A small network was trained on made-up records. Each row is its average activation on records with the value named, seen along a few directions.
Values that are neighbours, or in one group, have similar rows; names and order tell nothing.
(in the rows, 500 means zero)
Strong random noise was added to every row along 6 fixed directions; ignore it. To show where, here is one row again and again, with new noise each time:
630	422	395	447	409	464	534	498	619	361	441	544	285	688	508	564	429	405
564	425	520	469	393	432	360	596	603	527	379	566	311	363	413	516	341	510
510	489	493	547	474	485	525	504	476	398	461	426	451	559	557	567	462	386
546	487	508	363	566	587	469	463	634	662	577	669	610	483	327	319	624	779
302	530	452	563	548	521	516	526	400	524	659	399	686	398	438	505	790	613
386	382	650	405	546	624	531	470	521	365	536	277	612	452	510	517	741	540
479	361	358	314	399	487	739	777	401	79	865	620	525	283	750	495	729	405
551	525	334	547	438	425	591	576	445	373	580	589	428	567	588	544	464	382


Numeg, 16 values:
u15: 495	393	526	372	430	500	458	550	592	458	497	493	398	434	474	530	544	545
u3: 465	485	463	606	373	403	321	476	559	631	272	457	299	467	336	594	381	470
u8: 435	566	486	543	589	435	387	582	540	591	642	577	492	372	386	543	579	657
u1: 561	563	660	503	545	588	546	466	396	551	423	525	676	389	616	339	281	425
u4: 522	310	578	361	407	466	386	615	660	391	449	492	276	353	462	574	498	528
u5: 329	603	600	700	607	469	396	444	390	614	446	296	583	478	493	641	536	507
u2: 600	467	512	414	523	646	682	335	515	452	447	470	624	722	526	348	508	460
u13: 443	469	254	514	355	314	419	703	510	550	629	707	319	313	397	571	577	610
u9: 559	402	694	452	462	595	525	376	520	357	229	232	460	603	611	513	302	251
u6: 544	436	375	333	469	542	609	506	556	413	622	615	518	537	505	410	638	548
u12: 539	457	484	351	421	537	394	476	654	720	422	639	487	410	235	327	498	698
u7: 569	348	532	309	485	539	413	427	771	526	438	522	299	648	339	541	616	664
u14: 296	329	567	499	443	427	439	686	495	240	612	270	376	271	574	739	741	468
u11: 489	419	368	467	315	396	517	558	521	334	449	387	231	577	532	692	513	319
u10: 548	576	202	610	460	414	516	445	509	632	494	624	378	724	404	529	463	525
u16: 486	601	548	558	639	510	628	523	344	409	682	526	674	512	747	508	522	439
Numeg is arranged as a line.
How many steps from neighbour to neighbour lead from u8 to u2, at the fewest?
Answer: 15
Which values are neighbours of u6? Give them in the order they are listed.
Answer: u3, u1
Which values are neighbours of u11? Give them in the order they are listed.
Answer: u15, u10
Which values are neighbours of u4? Give them in the order they are listed.
Answer: u13, u7
Which values are neighbours of u16? Give them in the order they are listed.
Answer: u5, u14
